Each row below holds a small network's activations on one input, seen along a few directions.
In each table, some parts of the input vary, and every possible input appears once, in random order.
A made-up example of a description, with smaller parts first: one of 3 separate values, together with either a single point or one of 9 places around a ring or (one of 4 places along a line, together with one of 8 places around a ring).
Shared parts are said once, and a part with two or three values counts as separate values.
In the rows, 128 means zero.

Other details of the inputs shift rows strongly along two fixed directions, in all tables alike. That doesn't count.

Rows:
r1: [ 89 151 165 120 131 169 135 121 141 158 109 160  98 134 191 118]
r2: [114 144 149 123 115 172 123 132 116 134 125 134 107 121 149 136]
r3: [134 107  85 148 151  86 144 121 154 125 128 131 159 128 110 122]
r4: [168 104  70 183 134 110 130 120 151  95 151 126 145 130  63 113]
r5: [109 147 192  44  95 164 118 145  58 140 122 117  93 118 170 153]
r6: [171  90  63 123 128 147 126 131  44  84 165  76 176 115  36 147]
r7: [140 140 158 110 121 120 136 137 114 107 125 136 122 121 149 140]
r8: [ 82 133 103 156 182  96 133 116 198 172  87 131 142 175 168  89]
r9: [129 150 200  72  85 168 137 146  91 113 139 160  90  91 169 159]
r10: [196 103 101 102  74 199 107 153   6  65 185  79 127  98  32 165]
r11: [103 127 113 151 169  67 145 121 214 161  95 149 134 158 171  96]
r12: [ 82 158 162 138 137 150 126 128 170 169 105 153  97 136 190 117]
r13: [ 86 160 169 124 153 135 131 127 150 156  93 143 108 149 206 119]
r14: [173  95  64 175 142  77 117 119 150 108 143  96 163 144  53 115]
r15: [172  89  64 161 139  77 125 114 138 108 143  97 158 150  60 104]
r16: [126 145 208  54  80 133 126 148  82 131 134 137 109  87 154 176]
r17: [159 119 128 120 105 147 136 130 100  95 154 142 118 108 107 136]
r18: [104 153 197  58  93 162 116 142  65 146 126 119 110 100 155 168]
r19: [155 124 130 132 103 136 127 139 116  99 151 136 120 108  97 141]
r20: [105 137 116 179 156  86 131 116 235 163 108 167 114 157 165  83]
r21: [112 143 153 101 119 140 110 137 109 144 117 112 119 132 143 140]
r22: [123 116 102 167 157  73 139 110 181 135 117 134 164 131 117 113]
r23: [155  98  52 189 146 145 122 110 126 103 148 105 150 144  61 104]
r24: [ 85 139 131 142 157 113 130 111 162 162 101 133 150 136 156 117]
Description of these inputs: one of 2 separate values, together with either a single point or one of 5 places along a line or one of 6 places around a ring.
The inputs of r2 and r4 match in every part but the choice among 2 separate values. If r10 is changed in the same way as r2 into r4, which row does it become? -> r20
Change only the place on the ring of 6 in r16. List by row number the other rows that result. -> r3, r11, r14, r15, r22

Rows:
r25: [160 120 109 135 110 161 156 128  59  56 152 144 138 102  87 141]
r26: [165 101 102  88 114 129 122 160  98  91 152 134 156  87 118 155]
r27: [106 142 234  71 118  82 148 134 158 179 101 167  88 127 210 150]
r28: [166 142 127 138 107 177  88 133  91 120 150 118 104 123  85 142]
r29: [191 114 138  72  97  94 137 162  55  61 155 101 140  96 109 171]
r30: [149  96 136 108 110 126 153 129 110 124 147 133 117 100  85 141]
r31: [157 115 126 139  97 168 114 131  86 109 159 111  72 122  91 119]
r32: [ 41 166 183  81 150 148 134 133 107 174  80 125 109 145 243 128]
r33: [ 24 179 194  81 144 163 103 123 148 208  55 137 114 147 237 130]
r34: [116 101  54 235 181  50 139 101 242 152 111 121 184 144  65  96]
r35: [151 134 131 134 112 176 112 136 103  99 174 124 145  99  91 156]
r36: [ 98 137 111 103 131 157 117 133  81 156 126  91 135 152 135 121]
r37: [115 132 105 172 153 130 146  95 190 138 141 162 127 144 126  81]
r38: [134 125 136 135 136  48 111 108 184 125 103 116 161 136  97 133]
r39: [145 116  34 229 159 109 140 114 209 126 113 137 129 197 141  56]
What do these inputs look like to the network? -> one of 3 separate values, together with either a single point or one of 4 places along a line
The inputs of r32 and r36 match in every part but the choice among 3 separate values. If r29 is changed in the same way as r32 into r36, which row does it become? -> r27
Change only the choice among 3 separate values in r31. List by row number the other rows that result. -> r28, r39

Rows:
r40: [158  93  54 179 146  90 116 116 145 119 146  88 166 147  48 112]
r41: [115 137 143 134 136 104 120 123 159 153 113 129 117 148 152 114]
r42: [ 89 149 161 114 147 103 132 128 178 169  94 152 107 151 197 112]
r43: [145 137 165  89  96 162 131 149  89 106 140 139 100 108 142 151]
r44: [161 131 175  63  67 177 128 152  33  84 165 126 114  69 103 186]
r45: [108 136 139 131 142  95 132 120 162 151 114 138 141 128 150 127]
r46: [124 130 132 137 135 116 144 125 165 133 116 156 118 133 157 114]
r47: [ 77 151 163 116 154 101 143 121 175 167  91 157 130 136 200 122]
r48: [ 90 141 122 135 154 151 118 120 126 160 106 111 129 150 154 115]
r49: [100 157 168 131 126 125 126 129 179 155 105 163  90 136 187 110]
r50: [170  92  44 197 137 109 119 115 148 102 156 104 160 140  37 106]
r51: [163  92  47 195 154 109 138 111 145  90 148 115 171 134  54 111]
r52: [158 107 117 102 116 121 131 136  82 101 142 108 142 117  95 142]
r53: [135 137 163  69  82 229 116 148   6 101 155 106 105  96 115 169]
What do these inputs look like to the network? -> one of 2 separate values, together with either a single point or one of 6 places around a ring
The inputs of r48 and r53 match in every part but the choice among 2 separate values. If r40 is changed in the same way as r48 into r53, which row does it become? -> r50
Change only the place on the ring of 6 in r49. List by row number the other rows that result. -> r43, r44, r46, r50, r51

Rows:
r54: [166 108 106 153 125  89 141 112 141 103 144 135 141 127  90 122]
r55: [105 138 148 103 129 123 133 130 137 149 119 144 113 131 165 115]
r56: [101 142 155 134 136 128 123 118 134 149 102 127 117 134 171 125]
r57: [144 129 134 104 113 159 131 150  96 108 144 130 108 116 131 148]
r58: [154 113 106 152 136  91 145 127 151 109 142 136 152 112 102 130]
r59: [130 115  99 141 137 117 129 131 146 140 134 129 136 134 115 127]
r60: [122 120 109 134 148 107 130 121 133 133 119 104 153 144 113 123]
r61: [145 117 103 159 128 140 120 107 127 126 140 115 137 139 101 116]
r62: [133 117 107 133 136 102 120 131 144 142 130 108 131 145 110 127]
r63: [118 126 144  89 115 141 136 147 101 134 126 137 123 109 139 145]
r64: [103 144 146 115 130 127 133 136 154 156 118 151 107 131 178 128]
r65: [131 119 101 140 141 102 125 130 143 132 121 112 138 147 117 110]
r66: [124 143 156 105 102 138 113 145 111 130 130 124 110 115 129 141]
r67: [112 127 148 111 123 129 134 125 137 145 114 144 108 133 165 109]
r68: [117 135 146 108 107 137 123 128 126 141 133 136 118 116 126 134]
r69: [128 120  88 167 156 138 132 121 136 113 128 123 147 135 110 118]
r70: [155 134 165  81  92 123 136 137  90  99 150 140 124  88 121 158]
r71: [103 135 147 114 127 148 132 130 111 142 117 140 132 113 146 150]
r72: [130 115 107 155 139 133 126 102 123 125 130 118 140 137 113 116]
r73: [148 114 123 113 115 128 123 135  99 116 125 109 123 132 117 129]
r74: [123 139 143  91 117 153 137 141  87 121 124 130 130 109 143 148]
r75: [136 124 137 111 112 137 127 123 117 132 136 130 106 130 138 129]
r76: [ 77 149 147 169 159 123 132 107 219 185  88 165 112 152 205  98]
r77: [130 136 137 108 117 124 119 141 117 135 132 117 113 132 138 136]
r78: [151 124 126 141 128  99 145 125 145  99 142 144 134 128 107 124]
r79: [116 144 154 107 124 139 129 136 132 139 130 148  98 135 166 125]
r80: [137 119  98 159 138 133 121 113 134 127 144 114 145 140  95 113]
r81: [135 111 100 144 135 125 135 125 140 128 120 131 130 136 126 116]
r82: [ 92 153 156 123 151 112 129 135 178 160  91 152 103 155 195 105]
r83: [140 115 101 130 136 141 134 139 116 105 136 128 128 127 112 125]
r84: [114 147 165 113 120 164 124 132 111 131 135 140 107 126 156 131]
r85: [123 125 116 150 139 119 114 122 141 145 128 106 142 141 108 126]
r86: [124 114 100 135 148 114 136 111 129 129 130 114 154 139 104 117]
r87: [136 130 132 113  99 156 125 144  99 112 144 126 120 101 107 146]
r88: [117 117  96 157 154 115 127 105 137 135 132 117 155 137 101 114]
r89: [130 136 151 122 105 137 115 131 125 131 119 124 105 126 132 131]
r90: [130 117  99 150 126 126 125 130 145 131 135 128 141 124  94 126]
r91: [124 135 153 102 101 136 113 144 107 131 133 117 116 112 116 148]
r92: [124 132 109 154 163 112 128 120 155 130 107 121 142 160 132 105]
r93: [156 108 110 159 130  94 147 122 154 109 134 140 141 119 110 130]
r94: [ 96 151 175 140 142  67 136 118 217 166  85 175 112 144 212 112]
r95: [159 135 171  90  91 127 126 156  86  86 142 137 125 107 126 163]
r96: [128 120 109 148 129 142 123 125 124 134 136 120 147 124 104 137]
r97: [130 126 139 118 115 164 129 128  85 116 127 126 125 107 133 149]
r98: [131 131 142 120  99 155 126 133 120 125 127 137 109 111 132 138]
r99: [127 134 143  92 118 145 133 125  87 119 133 123 131 119 130 137]
r100: [ 80 155 155 165 159 107 122 109 214 189  84 148 109 164 202  95]
r101: [122 123 123 111 131 136 137 132 106 127 122 124 145 118 124 142]
r102: [152 108 107 147 139  86 141 125 150 116 141 135 155 104  98 135]
r103: [142 142 156  90 111 148 117 150  93 117 132 121 100 125 140 148]
r104: [144 120 125 117 121 133 126 126  93 111 126 102 136 133 118 136]
r105: [130 131 114 154 139 125 113 124 135 136 131 106 138 140 108 122]
r106: [147 116 124 128 129  87 138 116 149 118 139 137 145 110 104 131]
r107: [137 108  81 147 141 117 132 131 134 120 133 122 145 133 102 114]
r108: [100 135 150 104 131 110 129 139 148 158 108 130 120 136 164 124]
r109: [139 147 167  98 109 172 112 149  75 112 138 115 109 115 127 155]
r110: [134 146 160 105 103 153 115 151  98 114 133 127 103 117 126 141]
r111: [134 104  89 139 141 106 131 118 136 130 136 118 147 140  93 108]
r112: [151 114 107 146 110 136 120 118 121 116 142 121 126 128  87 115]
r113: [ 82 152 146 132 161 130 145 125 178 155  93 163 121 145 199 111]
r114: [140 118 127 104 112 132 126 132 107 130 145 119 123 123 110 137]
r115: [119 142 158 100 116 149 119 139  80 123 127 114 122 112 137 152]
r116: [130 136 135 129 124 167 128 135 112 115 137 128 121 119 132 139]
r117: [102 151 155 106 137 121 132 131 135 149 104 127 125 136 174 126]
r118: [153 109 108 138 133  74 122 124 153 112 135 119 159 119  92 135]
r119: [104 139 150 117 138 139 142 121 143 146  97 147 120 130 182 127]
r120: [138 120  97 140 134 114 125 119 143 133 141 123 129 141 112 113]
r121: [128 127 134 109 127 141 130 134 114 117 133 136 114 130 133 119]
r122: [131 138 166  96 107 137 120 139 112 139 120 126  94 129 161 141]
r123: [130 123  99 147 153 125 134 114 132 116 131 123 146 148 115 106]
r124: [132 116  90 157 144 126 126 110 117 118 141 110 153 132  89 116]
r125: [143 109  97 149 139 123 132 107 124 120 129 115 149 146 106 109]
r126: [145 110  90 157 134 123 128 120 147 127 131 125 126 140 115 120]
r127: [111 151 154 120 135 143 120 134 112 127 116 127 119 129 154 135]
r128: [110 148 174 121 127 111 156 141 167 129 119 172 111 119 186 135]
r129: [123 138 150  97 108 168 129 141  68 115 132 126 128  98 132 160]
r130: [129 124  95 170 139 132 128 128 162 118 130 134 129 136 108 109]
r131: [128 121 100 157 149 137 125 114 120 111 140 119 142 136 103 115]
r132: [161 116 117 133 122  86 122 130 136  99 139 124 151 122  95 138]
r133: [128 127 136 107 118 142 119 136  81 122 133 100 139 113 112 153]
r134: [132 140 159  89  88 159 120 140  83 117 146 130 109 101 116 144]
r135: [135 124 111 152 126 134 125 126 139 118 141 131 123 136 103 108]
r136: [132 116 104 153 134 130 119 113 128 135 142 114 146 134  91 121]
r137: [120 125  98 170 147 132 126 117 160 139 127 127 144 141 119 116]
What do these inputs look like to the network? -> one of 3 separate values, together with one of 4 places along a line, together with either a single point or one of 6 places around a ring
The inputs of r70 and r58 match in every part but the choice among 3 separate values. If r123 is changed in the same way as r70 into r58, which row does it become? -> r113
The inputs of r69 and r127 match in every part but the choice among 3 separate values. If r81 is changed in the same way as r69 into r127, which row does it become? -> r73
Which other rows agree with r78 in the choice among 3 separate values and the place on the line of 4? List them by row number. -> r79, r84, r121, r123, r131, r135
Change only the choice among 3 separate values in r125. List by row number the other rows that result. -> r104, r119
Change only the place on the line of 4 in r69. List by row number the other rows that result. -> r71, r97, r129
Change only the place on the ring of 6 in r99. List by row number the other rows that result. -> r55, r80, r120, r124, r134
Change only the place on the ring of 6 in r96. List by row number the other rows that result. -> r59, r63, r71, r90, r101
